Each row below holds a small network's activations on one record, seen along a few directions.
Here are examples, each followed by its value of one field, BEL.
The word missing means that the record has no BEL.
The largest differences between rows may come from other fields.
Random noise pushes rows far along 4 fixed directions. That doesn't count. These rows show it; they differ only by the noise:
[ -56   62  371  305  294 -137  117  -92  198 -494  364 -251   48  103
  118 -174  158 -145   45  108  364]
[-215  -66  211  453  304  -94 -368  467   51 -315  -30   34   20 -365
    0    3  -94 -269  168  -27  165]
[ -76  -57  109  223  208 -101 -142   -9  134 -115 -148  -13  -62   -6
  136    5   92   41 -179 -132   57]
[ 159  316  -63   72 -152  242  287 -503  142  -60 -297 -162 -151  141
   32  231   95  335 -440   32 -188]
[ 313  -79 -409 -292 -314  360  298 -213   22  449 -453  167 -163  164
  105  445   -9  311 -268 -216 -357]
[ 170 -247   31 -154  100  -50  304 -209  164   43  181  -32  -14  391
  276  -11  213   51  -56 -157  166]

[ 196   24   -9 -260 -150   73   90  -11 -146  225  301   -6  290   65
  -36  227 -180   66  361  -62  129] : missing
[ -74  -73  -99 -158  -23  -70  192 -394  162 -111 -132   53 -287  364
   30 -121  372   25 -346  159 -112] : nema
[ 140  -43   64 -188    5  -54   75   10 -138  107  335   41  304  103
   40  125 -133  -68  332  -62  162] : missing
[ -84 -123 -229 -159  133  -54 -509 -126   96  289 -497  129  -98  -13
   35   99   51  458 -303  -78 -203] : big
[-318  500  205  362 -463  -38  635  537  193   40  -69   47   82 -124
  -36  -51 -384 -586  692 -167  -51] : gori
[  64  300  -50   70 -318  159  337  261 -102   33  158  113  116 -152
   65  175 -418 -400  376  178   50] : sekin
[-194  249  221  378 -325 -230  220   86  215  230 -390   26  -13 -168
  160  -71   76 -113   18 -224 -299] : gori
[-441   40    9  313  518 -468 -878 -351  175   -9 -483 -144  -51  -46
  127 -143  283  531 -734 -167  -12] : fidib
[-116  152  -38  104  201  -11 -219  -64   -9 -127   76 -111  122 -174
  -97   99   -9  -36  -77  121  111] : fidib
[ 254  116 -421 -162 -287  493  193  -57  -30  296 -369  148  -50 -155
 -134  655 -238  111  -75   51 -353] : vagel
[  78  581  -58  104 -171  485   84  -24  -40 -342  -17 -152   45 -380
 -445  312 -291  -60  157  569 -128] : big
[-508  236  372  339 -391 -229   -5  366  249  507 -422  -76   37 -486
  109  -18 -240  -49  212 -319 -203] : zivof
[ -36 -298  -28 -180  298 -277 -283 -131  -89  329    6   83  164   97
   74  -36  -35  261  -50 -263  173] : muvo
[  16  576  254  371  137  242  166 -219  106 -622  202 -369  133 -265
 -243  192 -104 -145  -24  485  106] : vagel
[ 113 -667 -648 -656 -189  186  197  154    8  383  -27  375 -230  317
   52  259   99 -105  247  179 -243] : nema
[-107  504  348  404  -82 -322   98  175  158 -144  380  -71  263 -342
  114 -146 -344 -160  324   66  324] : terad
[ -71 -492  126 -120  501 -416 -279  140 -138  163  324  145  271   67
  135 -164  -67  -89  229 -219  387] : muvo
[  12  122  146  140 -142 -410  133   48  181  263   18  115   77   -8
  401 -207 -122   84 -117 -298   77] : terad

Here are new rows. What is BEL for each?
[-100 -531 -305 -377   89 -133   96  -63  112   67 -103  268 -415  425
  169 -171  343 -204 -148   19 -238] : nema
[ -23 -537  152 -208  446 -428 -126  -34  -47  169  342   55  116  299
  221 -306  158   29  -10 -308  326] : muvo
[ 165  397  212  -86   52   74  392 -704  187 -425  315 -372  -94  403
  -30 -253  264  184 -225  336  120] : big
[ -92 -502 -219 -164  262 -181 -658  404  -48  374 -446  424 -138  -90
  141  -72   -4   81  -55 -331 -159] : big
[-447 -331   51  161  198 -569 -198  309  284  367 -610  363 -165  172
  457 -268  233  -56 -193 -684 -333] : gori
[ -41  839  177  399 -145  436    5 -168   38 -669  -71 -321  -62 -431
 -484   73 -196   -6  -44  592 -119] : big
[-238  410  182  510  166   41 -496  232 -232 -256 -282  -70   57 -674
 -383  119 -311   58 -104  138  -36] : muvo
[-383  651  397  727 -327 -109   75  314  197  -77 -448  -48    4 -573
 -140   10  -81 -298   87  -31 -329] : gori
[-174 -418 -214  -56  -48 -410 -160  318  169  747 -757  524 -125  105
  402   -2  113  101 -143 -825 -445] : gori
[ 343  -53 -121 -372 -340  254  338  -74 -173  242  242    2  192  206
   49  230 -110  107  224  -58  -26] : missing
